These are the activations of a small neural network, seen along a few directions. Each row is one input.
Each table varies a few parts of the input and shows all the possible inputs, shuffled.
A made-up example of a description, with smaller parts first: values(2) and (point or line(11) or (line(4) and ring(8))).
Shared parts are said once, and a part with two or three values counts as separate values.

Other details of the inputs vary at random and push rows far along two fixed directions, the same in every table; ignore that.
These rows show it; all are for the same input, with only those details redrawn:
[  6 -58 -34 -24  99  26   4  36  42 -27  19 -19 -25  -7 -58 -70]
[-17  55   1  39 -43   9 -21 -51 -38  -7 -51 -10  -2 -33  41  41]
[-59  43 -19  -5  32  36   5  32  -1 -52 -55 -51 -33 -44   4  -4]
[ 59 -24  -4  45 -29 -13 -35 -94 -24  37  15  35  23   5  12  10]

Rows:
x1: [-13  70  27   8 -69  -2   9 -10 -21  14 -25   9  -3  18  51  37]
x2: [ 68 -75  -5 -26 -11 -31   8 -10   2  44  38  33  22  57 -33 -38]
x3: [  1 -52 -22 -38  65  -9  28  64  31 -16  41  -5 -20  35 -51 -38]
x4: [ 20 -50 -35 -48  85  39  17  56  40  12  -3 -31  -9  -7 -63 -98]
x5: [ 52 -14  14  42 -26 -12 -38 -94 -29  39  29  25  46  -1  -2   3]
x6: [ 43 -42  36  38 -32 -26  -6 -54 -33  19  58  56  77  29  -1  37]
x7: [-45  45  33  31 -53 -24   9 -23 -37 -15  -2  20  28   1  47  50]
x8: [ 50 -87  -3  10  11 -43  10 -18   4   8  64  52  10  48 -34  -8]
x9: [ 38 -87  16   8  15 -39   8 -22  -2  12  74  37  37  45 -37 -13]
x10: [ 15 -58 -13 -60  51  22  29  77  28 -13  20  -2  12  31 -57 -60]
x11: [ 34 -21   5 -19  22 -28 -12  -1  11  35  56  46 -11  33  -3   1]
x12: [ 29 -66  -7  -1  34 -32  19   3  25  -2  70  58   5  41 -24 -27]
x13: [-55  62 -23 -13  33  44   9  40  -2 -23 -54 -59 -32 -45   5  -6]
x14: [-60  44 -25  -8  14  17  -2  47  32 -25 -49 -75 -36 -56  19   3]
x15: [ 69  -1   6  34 -46  19 -20 -81 -18  83   7  29  22   2   1  -2]
x16: [  1 -69 -12 -26  69   7  33  60  27 -45  49  17   7  21 -50 -24]
x17: [ 52 -62   3 -25  11  -8  11  12  18  30  47  17  -4  59 -42 -34]
x18: [-10 -49  -6 -42  78 -13  15  58  39 -25  52  25 -35  17 -37 -28]
x19: [  0  55  34  15 -80  20   2  -8 -36   9 -28   9  21  12  29  54]
x20: [ 67  -2  37   1 -44 -22 -24 -47 -10  68  39  54   3  43  22  23]
x21: [-53  41 -16 -19  -1  16   6  58  34 -15 -83 -76 -16 -55   6 -16]
x22: [ 26 -25  38  17 -32 -42 -21 -63 -21  39  62  68  32  25  17  33]
x23: [-57  50  -9 -13  -2  31   6  50  42 -13 -63 -79 -35 -55   5  -4]
x24: [-60  24 -19   2  12  10  -7  41  30 -54 -48 -67 -37 -56  20   5]
x25: [-25  45  18  45 -67 -21 -37 -44 -14 -10 -31 -41  17 -53  44  42]
x26: [-53  42  -3 -20  13  24  28  68  -3 -45 -20 -20  -3  -7  -2  24]
x27: [-59  43 -19  -5  32  36   5  32  -1 -52 -55 -51 -33 -44   4  -4]
x28: [-66  58  -6 -22  18   2  29  67   7 -38 -19 -18 -28  -1  18   9]
x29: [  4 -41 -16 -65  55   1  36  71  45  -6  24   0 -10  34 -37 -73]
x30: [-11  64  28 -22 -60 -13  -4  -5 -28  21 -40   9  -6   1  50  42]
Changing only one part turns x11 into x30. The same change can be made to x28. Which row results?
> x29
What is each input in this table made of?
> line(5) and (values(2) or line(4))
Change only the line(5) part in x21. List by row number the other rows that result.
> x14, x23, x24, x25
Change only the values(2) part in x21. List by row number the other rows that result.
> x4
List by row number the other rows that have the line(5) part in common with x7.
> x5, x6, x9, x22, x25

Rows:
x31: [ 65 -72 -13  28  16   2 -20 -49  12  27  51  33  33  11 -28 -19]
x32: [ -1 -32  -2 -31  26   1  19  30   1  -8  18   8   4  21 -26 -21]
x33: [   0   61   38   42 -119  -17  -11  -52  -66   17  -39   23   32   -2
   61   93]
x34: [-59 110  -2  -6 -55  26  10  28 -19 -12 -94 -39 -49 -26  64  41]
x35: [ 82 -25  25   1 -47  -7 -17 -58  -2  79  21  36  41  29  -4 -15]
x36: [-57  58   6  -8  -3  14  19  50   3 -35 -26 -18 -16 -19  20  36]
x37: [-34  -3  -7 -15  30  -9   7  27  17 -28  -9 -22 -17 -16  -2 -10]
x38: [ 12 -57 -14  -6  37 -11   2  21  41  -3  38   2   4   2 -27 -27]
x39: [ 35 -16  18   3 -41 -18  -3 -34 -27  21  20  28  30  33   1  16]
x40: [-11 -18  -3 -22  31   9  28  45   2 -14   8   1  10  16 -24 -26]
x41: [  5 -24  -3 -22  39   0  13  29  21  -6  43  10  -5  26 -21 -27]
x42: [-52  34   0 -25  12  16  30  64 -11 -42 -31 -23  -6  -8  -3  -2]
x43: [ 25 -53 -13   5  43  16 -12  -3  19  -7  25  -2   0  -2 -32 -22]
x44: [ 84 -11  27  18 -66 -17 -37 -86  -9  96  40  51  29  19  28  11]
x45: [ 22 -49   0 -30  50  -6   6  23  28  -1  52  15 -15  34 -31 -31]
x46: [ 20 -66  -7 -31  54   8  29  56  32  -9  40   7  17  30 -54 -42]
x47: [-72  69   8 -24  11   9  11  57 -10 -47 -41 -24 -45 -22  21  27]
x48: [-16  24 -16 -16  31  41 -12  22  17   7 -33 -56 -12 -39 -22 -28]
x49: [ 85 -87  -7  37  13  -9 -22 -78   6  47  72  46  26  31 -38 -29]
x50: [-30   5 -14  -5  47  24   4  18   1 -36 -20 -29 -16 -26 -12 -18]
x51: [-23 -18 -23 -14  69  36  13  40  26 -47  -2 -41 -13 -17 -36 -46]
x52: [ 32 -19   4  10  -3 -22  -4 -36  -6  35  43  52  21  32   7   6]
x53: [ -22   88   36   44 -116  -12    0  -42  -72    4  -56    5   38   -4
   62   80]
x54: [-29  51   0  40 -33  17 -10 -39 -38 -13 -42  -9  13 -35  38  32]
x55: [-43  25   3 -18  30  14  26  55  15 -31   1 -20 -34   2  -9   2]
x56: [ 22 -63  -9   3  29 -18   0  -2  32  10  49   8  -4  20 -30 -31]
x57: [ 64 -34  14  39 -49 -56 -38 -93 -20  50  36  56  27  20  22  23]
x58: [ -4  21  21  19 -54  -5  16 -17 -33   8  -9  11  17  16  15  33]
x59: [ 38 -46   3   9  -5 -36 -18 -39  11  18  37  18  10  16  -6  -7]
x60: [-62  64   3 -15   1   8  15  43 -10 -35 -31 -11 -24 -19  25  25]
x61: [-24  -4 -42 -43  54  16  16  71  48 -16 -32 -57 -47 -20 -22 -51]
x62: [ 24 -51 -14  -2  59   7 -10  -6  13  -9  24   4  -8  -3 -35 -39]
x63: [-47  25  -1 -32  42   8  18  55   9 -33  -6 -13 -33  -2  -2  -2]
x64: [ 31   5  13  49 -73 -40 -27 -82 -24  34  10  30  36   7  39  36]
x65: [ 13 -41 -21  -2  61  16  -1   4  17 -16  22   1  -2 -11 -35 -46]
x66: [ 17 -31 -11 -26  36   5 -13  19  46  31  16 -29  -7  -9 -23 -52]
x67: [ 38 -51  -8  10  31   2 -17 -34   7   4  30   5  10   9 -28 -27]
x68: [ 34  -5  18  46 -74 -41 -33 -76 -18  35   9  34  25   1  37  55]
x69: [-26  69  15  47 -83 -25 -12 -58 -42   7 -43   9  19 -27  69  65]
x70: [-46  73 -32  -6  -1  42   4  26  -5 -24 -96 -67 -41 -50  13   5]
x71: [-25  70  28  23 -69 -11 -10 -18 -34  -1 -30  11  -3 -10  54  82]
x72: [ 28 -54  -4 -31  31 -10   8  15   5   5  40  26   8  32 -39 -31]
x73: [-41   3 -12 -15  36  -2  10  40  21 -34  -9 -23 -18 -22  -3 -20]
x74: [-51  75  -6 -26 -29  35  25  61  -6 -24 -95 -48 -36 -16  19   1]
Changing only one part turns x51 into x53. The same change can be made to x31. Which row results?
> x46
What is each input in this table made of?
> line(4) and (values(2) or ring(9))
Change only the ring(9) part in x64. List by row number the other rows that result.
> x37, x38, x56, x57, x59, x68, x69, x73
Change only the line(4) part in x72. List by row number the other rows that result.
> x47, x57, x62
Change only the ring(9) part in x60. List by row number the other rows that result.
> x36, x41, x45, x47, x52, x55, x63, x71
Change only the values(2) part in x44. List by row number the other rows that result.
> x34
